Each row below holds a small network's activations on one input, seen along a few directions.
In each table, some parts of the input vary, and every possible input appears once, in random order.
A made-up example of a description, with smaller parts first: one of 4 places along a line, together with either a single point or one of 9 places around a ring or (one of 3 separate values, together with one of 5 places around a ring).
Shared parts are said once, and a part with two or three values counts as separate values.

Other details of the inputs vary at random and push rows far along two fixed directions, the same in every table; ignore that.

Table:
x1: [ -5   9  -1 -18   0  -2  10 -12 -14  22 -20   7 -10  18  13]
x2: [-13   4  16 -12  15   3  -2 -15  -1   4 -25  17   3  23  -4]
x3: [-13  26   3  -3  12  25  11   9  -9   5   9 -17  10   9  -6]
x4: [ -2   2  12 -18   7 -24   9  10  11   8 -15  17   5  20  18]
x5: [-16   7  -4  -7   0  -7  11 -18   1  13 -17  10  -6  25  -8]
x6: [ 15 -29   0   1 -13 -22 -13 -14   0   7 -11  17 -11  -9   5]
x7: [ -7  26   4  -6   0   5  24  34   4  -2  12 -22  15  10  16]
x8: [  9 -27  -3  -8   1 -36 -15   0  15  -2 -17  18 -13 -11   2]
x9: [ -5   7  14 -19  10   0   2 -15  -4  13 -15  17  -7  22   4]
x10: [-12  -5  17   2   5  -7  10 -11   6   4 -19  20   3  27  -7]
x11: [ 20 -19 -21  18 -19   5 -13   9  -5 -11  24 -22  -5 -40   2]
x12: [-18   3  -4  -6   2  -3  10 -18   3   9 -19  10  -2  28 -10]
x13: [ -8  14  23   2  10  16  12   3   1   2  19 -17   7  10 -11]
x14: [ 13 -20  -2  25  -1   7 -21  10   5 -20  22 -11   5 -37 -14]
x15: [ 27 -14  -9  19  -5   7 -22  14  -2 -22  28 -10   8 -39   3]
x16: [ -1  16  25  -8   9  27   7  10  -8  13  18 -23  10   8   8]
x17: [  0 -13   0  -8   7  -9 -23 -20   1  -2 -24  25  -9  -7  -3]
x18: [-12   8  -9  -1  -4  -5  12  -5   0   2 -22  21   5  32   8]
x19: [ -6  21   3   1   2  18  21   3  -4   8  17 -23   1  12  -7]
x20: [-10  28   3  -6   9  25  13  10 -11   5  13 -18   8   7  -4]
x21: [-15  23   1  -1  13  28   9   7  -6   1   7 -18  15  13  -7]
x22: [  8 -18 -17  -3 -15 -19  -8 -24  -4  12 -17   9 -19  -9   5]
x23: [ 23 -13  -8  19  -5   7 -23  16   0 -24  24  -5  10 -40  -2]
x24: [ -5  27   2  -6   8  25  15   9 -12   6  13 -21   4   8   0]
x25: [-13   5  -2 -18  -4 -23  22   3   8   9 -17   7  -6  21   8]
x26: [-14  11  25   9  15  20  10   2   3  -4  11 -19  14  15 -14]
x27: [  1  -7 -20 -23   2 -24 -10  -9   9   2 -31  17 -16 -19  11]
x28: [  1 -14 -20  -3  -9 -18 -10 -23   1   3 -16  18 -16  -6  -8]
x29: [ -9  26   0   9  -3  19  18  19  -6  -2  14 -13  17  18   4]
x30: [ -3 -21 -22   6 -11 -15  -9 -16   7  -4 -23  25  -9   1  -7]
x31: [-8 16 20 14 10 20 13 16  0 -7 12 -7 26 16  2]
x32: [ 17 -25  -5  -2 -13 -23 -17 -10  -4   4  -9  23  -4 -10  20]
x33: [  9 -25  -3   2  -5 -22 -10 -16   0  -2 -10  24 -15  -6   0]
x34: [ 11 -15   1  21   3  10 -25   3   6 -18  18 -18   2 -36 -18]
x35: [ -6  19   4   5  -5  16  26  12  -6   4  20 -19   4  16  -3]
x36: [  9 -12 -26   0 -15 -22  -8 -11  -7  -4 -17  26 -14  -3  14]
x37: [  8 -18  -6   6  -4 -19 -19 -10   3  -8 -18  31  -3  -5   4]
x38: [ 14 -17  -1   9   7  -2 -25  18  19 -16  23 -24  -2 -47  -7]
x39: [ 24 -13 -24  17 -19   4 -18  15 -11 -15  22 -20   3 -40  14]
x40: [-13  19   4   9  -2  17  21  13  -1   3  15 -16  10  17  -8]
x41: [ -7  12  -7  -7 -10 -11  15  -4  -7   5 -15  21  -2  27  10]
x42: [  5 -25  -2   2  -5 -21 -12 -14   2  -4 -12  27 -12  -7  -6]
x43: [-15   9   0 -20   2 -20  18  -6  10  14 -20   3  -8  17   5]
x44: [ -7  22  22  -6  15  26   7   9  -5   2  15 -14  11   8  -5]
x45: [ 17  -9  -4   0  12   8 -29  19  16 -19  18 -22   0 -51   3]
x46: [ -3  14  23   3   9  18  13   4  -1   5  19 -21   4  11  -8]
x47: [ 24 -19   0  18  -7  10 -26   5   3  -9  27 -27  -2 -45  -6]
x48: [-11   4  -4  -8 -10 -11  18 -10  -4   8 -12  16  -8  26  -2]
Each input here is: one of 2 separate values, together with one of 4 places along a line, together with either a single point or one of 5 places along a line.
Q: Changing only the place on the line of 4 turns x37 into x14. The same change can be made to x39. Which row results?
A: x11
Q: Changing only the place on the line of 4 turns x33 into x9. The same change can be made to x30. Which row results?
A: x21
Q: Change only the choice among 2 separate values in x19. List by row number the other rows that result.
A: x46
Q: Which other rows agree with x17 in the place on the line of 4 and the choice among 2 separate values? List them by row number.
A: x2, x9, x16, x44, x45
Q: Which other rows agree with x27 in the place on the line of 4 and the choice among 2 separate values? List them by row number.
A: x1, x3, x20, x21, x24
Q: Change only the choice among 2 separate values in x10. List by row number the other rows that result.
A: x30

Table:
x49: [ -1 -14 -12  -1 -12 -27   2 -10   3   1 -26  33  -3  16   9]
x50: [ 12 -17 -22  13 -10  -1 -18 -11  -8 -11   2  10  -8 -21  -7]
x51: [  2 -13  -8  -7 -14 -31   8  -6   4   9 -21  24  -7  15  16]
x52: [ -6  -6 -16 -16  -6 -20  -1 -24  -2  14 -28  17 -18   9   4]
x53: [  9  -8  10  22  16  36 -27   6   3 -19  32 -26   9 -32 -27]
x54: [  7  -8   6  17  19  29 -29  10  10 -22  28 -27  10 -41 -26]
x55: [ -2  -3 -15 -21  -6 -23   1 -14  -1  10 -29  22 -17   7  17]
x56: [ -5  -8 -13 -15  -9 -22   3 -21  -1  12 -27  22 -19  12   7]
x57: [ -9  -5 -15  -8  -5 -18   0 -24  -1   6 -30  28 -15  16   0]
x58: [-22  41  19  -4   7  23  42  13  -6  11  13 -17  17  42  -3]
x59: [-24  40  21  -3   5  22  44  18  -6  12  13 -16  19  46   0]
x60: [ -2 -21  20   1   4 -20 -11 -26   4   2 -24  37  -5  19  -4]
x61: [-20  45  17 -20  10  22  39  16  -9  22   6 -29  12  37   9]
x62: [-17  47  22 -18   8  18  46  24  -8  20  14 -24  14  40  13]
x63: [ 18  -7  -8  36 -11  25  -9  28  -6 -23  41 -32  20 -35  -5]
x64: [  8 -19   3 -10  14  -7 -30  -5  10  -5 -10   4  -9 -34  -2]
x65: [ 19 -12  18  22   7  17 -19  28  12 -22  43 -37  13 -43  -9]
x66: [ 10 -17 -23  14 -11   1 -20 -16  -7  -9  -3   8 -10 -21  -7]
x67: [ 17 -22  11  -2   5 -19 -26   4  15 -10  -3   8  -2 -28  11]
x68: [ -6  -9 -15  -4  -7 -11  -7 -33  -9  10 -30  27 -14  15  -4]
x69: [ 18  -1 -14  18  -8  18  -9  28  -1 -18  43 -37   9 -41  -3]
x70: [ 12 -14 -23   3 -10 -12 -12  -2   0  -5   2   2 -13 -25   1]
x71: [ -3 -10  -9  -1 -11 -17   1 -21  -9   6 -22  33 -10  16   0]
x72: [ 16 -12 -22  -3 -11 -16 -17   8   2  -9   1   5  -8 -27  14]
x73: [  7   1 -21  22  -1  28 -18  14  -2 -20  28 -36   6 -40 -15]
x74: [-23  32  46 -17  25  24  31   5   5  22   6 -20  13  38 -11]
x75: [-22  31  51  -3  22  17  35  11   5   8  10 -11  24  49  -6]
x76: [  7  -9 -10 -16 -11 -35   4  -1   4   8 -25  29  -6  14  27]
Q: Describe the family of inputs behind these rows.
A: one of 4 places along a line, together with either one of 2 separate values or one of 5 places along a line
Q: Changing only the place on the line of 4 turns x65 into x60. The same change can be made to x70. Which row results?
A: x50
Q: Change only the place on the line of 4 in x64. List by row number the other rows that result.
A: x53, x54, x74
Q: A walk changes only the place on the line of 5. It starts at x61 and steps to x55. List the rest of the walk in order.
A: x62, x72, x76
Q: Change only the choice among 2 separate values in x67. List by row number the other rows that result.
A: x64
